These are the activations of a small neural network, seen along a few directions. Each row is one input.
Each table varies a few parts of the input and shows all the possible inputs, shuffled.
A made-up example of a description, with smaller parts first: ring(8) and (point or line(9) or (values(3) and line(6))).
Shared parts are said once, and a part with two or three values counts as separate values.
(in the rows, 128 means zero)

Other details of the inputs shift rows strongly along two fixed directions, in all tables alike. That doesn't count.
These rows show it; all are for the same input, with only those details redrawn:
[136 103 135 121 152 102 126 117 112 120 115 120 148  97]
[122 223 103 100  57 126  69 170 100 109 133 130 115 153]
[ 77 170 129 120 112 143  99 101  88 139  79  92 108 134]

Table:
R1: [132 111 115 108 170 103 131 111 121 105 110 129 139 107]
R2: [ 75 181 158  94 140 153 111  95 142 137  97  99  80 166]
R3: [137 100 183 113 164 111 131 120 155 132 139 112 127 121]
R4: [144 113 159 114 166 118 143 116 138 146 141 104 137 120]
R5: [179  53  64 138 111  98  91  66 153 128 100 143 105  88]
R6: [163 182 108 129 116 101 127 195 172  80 204 186 136 128]
R7: [141 110 120 122 154 110 134 114 100 129 120 112 150  96]
R8: [150  99 144 125 148 128 155 121 119 163 137 105 141 134]
R9: [170 159 104 149  79 113 137 203 142 118 205 172 153 131]
R10: [127 104 129 108 171  96 122 116 132  99 107 137 133 107]
R11: [162 146 120 150  73 107 127 211 156 102 209 181 141 131]
R12: [140  87 119 131 131 113 141 122  96 135 112 118 153 109]
R13: [116 121 145 163 156 123 155 125 147 132 152 129 139 101]
R14: [137  83 127 131 129 110 137 123 101 131 110 122 152 109]
R15: [145  78  93 130 135 139 139 121  99 133 101 129 157 120]
R16: [155  84 136 121 148 150 152 117 132 145 123 126 142 144]
R17: [149  95 152 125 146 126 153 121 125 157 135 107 140 134]
R18: [138  65 113 128 130 131 129 124 114 116  96 140 152 122]
R19: [ 49 188 135 149 136 160 129 105 142 130 106 117  82 144]
R20: [191 166 139  93 106  95 108 191 157 108 199 146 143 142]
R21: [131 107 171  97 182 109 133 113 171 115 132 129 116 128]
R22: [150  71 159 121 143 146 142 118 148 126 122 134 133 147]
R23: [127  95 114 167 135 155 167 129 135 143 132 150 144 121]
R24: [115 219 116 100  54 119  58 175 109 103 130 137 107 155]
R25: [140 105 175 114 164 113 136 118 151 136 139 109 132 121]
R26: [115  96 142 170 132 129 162 132 139 140 149 137 137 112]
R27: [124 110 123 170 138 135 170 129 122 159 148 131 146 112]
R28: [203 137 117 100  87 129 117 191 150 104 182 170 149 166]
R29: [139 106 127 122 153 106 130 116 106 124 117 116 150  97]
R30: [172 139 100 147  76 132 131 206 158  96 192 197 146 139]
R31: [ 77 170 129 120 112 143  99 101  88 139  79  92 108 134]
R32: [169 179 112 142  99 106 128 196 153 105 211 167 152 120]
R33: [ 45 184 140 150 136 158 124 108 146 127 106 119  75 144]
R34: [ 75 161 103 165 102 196 146 111 106 167  98 122 109 154]
R35: [166  79  78 190 115 126 133  85 180 130 132 145  78  85]
R36: [194  62 107 133 129 115 108  52 172 139 134 138  81 115]
R37: [124 100 135 108 171  93 116 119 135  97 106 141 129 107]
R38: [ 78 184 151  95 141 155 116  93 136 141  98  97  84 165]
R39: [123 129 131 162 158 128 161 122 134 144 153 124 144 101]
R40: [132  74 141 130 127 104 129 127 110 124 108 131 145 108]
R41: [167 155 110 150  76 111 134 205 147 112 206 175 150 131]
R42: [135  60 119 128 129 129 124 125 118 112  95 145 148 122]
R43: [ 73 167 136 119 111 140  94 103  93 136  77  95 104 135]
R44: [129 188  75 107  38 156  76 175  98 108 118 148 123 177]
R45: [143  74  99 129 133 136 136 121 104 126  99 132 157 121]
R46: [ 84 152 169 123 100 160 116 109 118 159  99  88  90 174]
R47: [189 179 114  78 125 100 118 180 159 100 194 159 138 146]
R48: [ 62 197 117 148 138 165 141  99 126 143 108 112  95 143]
R49: [110 112 156 164 155 120 147 130 156 123 153 133 129 100]
R50: [145  86 168 125 142 121 147 122 137 145 134 112 135 136]
R51: [119  81 132 168 131 151 159 133 150 124 133 158 132 121]
R52: [152  76 151 121 144 147 146 117 143 132 122 131 137 146]
R53: [102 153 122 119 111 190 127 104 103 170  92  98 105 179]
R54: [134  79 134 130 128 107 133 125 106 127 109 126 149 109]
R55: [135 115 108 109 171 106 135 110 115 110 113 125 141 106]
R56: [ 70 174 116 107 132 140 100  96 103 121  72 105  96 144]
R57: [147  91 160 125 144 123 151 122 132 150 135 109 138 135]
R58: [113 116 151 163 155 121 151 127 152 128 153 131 135 101]
R59: [124  91 120 167 133 153 165 130 141 136 132 153 141 121]
R60: [115 131 128 149 173 124 162 119 155 118 143 140 130 109]
R61: [142  91 112 131 133 117 143 121  90 141 114 115 154 108]
R62: [ 91 183 144 112 128 161 120 100 109 169 110  76 100 155]
R63: [127 242 117  75  85 140  90 163 141 113 156 132  95 183]
Q: What is each input in this table made of?
A: values(3) and (point or (line(4) and line(5)))
Q: The inputs of R26 and R54 match in every part but the values(3) part. If R32 is changed in the same way as R26 into R54, which row does it become?
A: R29
Q: Which other rows does R61 become when the values(3) part takes its other values? List them by row number.
A: R8, R27
Q: Which other rows does R41 become when the line(4) part takes its other values? List them by row number.
A: R6, R13, R59

Table:
R64: [188 155 101 109  66 121  98 178 149 110 175 164 126 156]
R65: [140 103 128 136 146 104 148 122 119 138 137 121 141 107]
R66: [128  70 131 161 174 142 174 106 139 138 123 133 149 103]
R67: [153 180 114 126  75 114  96 175 122 114 167 140 132 131]
R68: [126  75 121 114 148 107 134 114  92 122  86 122 153 115]
R69: [141  80 136 125 189 112 147  93 141 124 115 122 140  96]
R70: [133  78 150 132 175 103 137  98 142 122 117 121 134  92]
R71: [ 50 196 135 128 111 159 122 111 106 150  96  99  92 161]
R72: [ 41 143 131 161 122 179 149  80 104 169  71  93  90 151]
R73: [159 106 154 117 153 112 148 152 147 121 164 141 153 126]
R74: [147 178 137  98 100 122 106 163 130 120 157 129 124 155]
R75: [142 162 130 126  93 139 122 163 127 140 158 132 133 152]
R76: [155 165 108 141  69 125 113 197 145 102 182 172 137 139]
R77: [180  85 104 134 142 113 136 130 150 113 150 158 145 103]
R78: [135 167 134 116  96 143 120 173 146 116 159 150 121 167]
R79: [140 169 109 131  88 119 126 175 124 124 167 146 135 141]
R80: [132  75 138 153 182 129 171 104 129 144 128 121 157  93]
R81: [174 167 110 107  73 122  96 166 133 122 164 141 122 154]
R82: [123  91 128 130 172 132 139  86 143 125 104 125 124 113]
R83: [120  69 135 123 149 116 123 109  96 119  81 119 154  99]
R84: [168  89 106 133 125 102 137 133 144 118 148 154 134 113]
R85: [ 76 190 118 133 105 169 111  98  94 157  94  88  99 148]
R86: [ 82 176 132 113  97 172  97  99 124 145  88 101  76 176]
R87: [120 175 134 125 103 127 111 165 134 112 153 141 128 135]
R88: [180  72 109 105 152  98 128 149 111  96 124 151 181  98]
R89: [ 85 164 147 128 128 138 112 108 115 137 103 100 107 129]
R90: [ 31 161 140 145 131 174 139  86 111 156  72  95  84 159]
R91: [132  90 147 128 191 114 156  98 132 130 120 115 148  96]
R92: [161 165 126  95  98 117  99 159 143 113 156 137 119 153]
R93: [122  74 150 161 165 122 160 109 129 142 127 119 151  90]
R94: [184  91 141 123 141 101 144 146 136 132 165 133 158 112]
R95: [182  72 129  95 134 101 124 155 111 108 126 144 171 123]
R96: [ 73 169 134 141  88 188 126 114 114 161  99 107  92 175]
R97: [142  65 128 139 168 102 155  92 129 142 117 118 136  94]
R98: [153  99 115 132 150 119 135 110 131 130 129 127 137 103]
R99: [ 98 127 129 143 123 141 115  89 115 147  96 101 105 118]
R100: [140 105 142 142 143 116 142 154 155 105 155 157 144 113]
R101: [148 171 110 103 101 102 103 160 137 107 153 145 117 141]
R102: [124  79 129 152 141 130 132  90 135 135 107 125 120 103]
R103: [ 44 163 145 139 152 178 137  77 106 159  73  85 102 142]
R104: [120  78 144 147 191 134 170 107 146 127 121 134 146 107]
R105: [144 191 115 103  93 102 106 176 127 108 165 143 125 146]
R106: [148 174 100 106  85 111  98 167 146  99 156 160 111 153]
R107: [ 68 177 127 131  99 163  91  96 123 134  84 106  76 153]
Q: What is each input in this table made of?
A: values(4) and (point or (values(2) and line(5)))
Q: The inputs of R73 and R71 match in every part but the values(4) part. If R96 is changed in the same way as R73 into R71, which row does it become?
A: R72
Q: The inputs of R101 and R70 match in every part but the values(4) part. If R79 is changed in the same way as R101 into R70, which row does it become?
A: R93
Q: List by row number the other rows that have the values(4) part in common with R103.
A: R66, R69, R77, R80, R82, R85, R88, R91, R98, R104
Q: Which other rows does R95 become when the values(4) part takes its other values? List them by row number.
A: R68, R83, R88
Q: Which other rows does R92 become when the values(2) part takes its other values? List them by row number.
A: R81
Q: Which other rows does R89 become when the values(2) part takes its other values? List them by row number.
A: R67
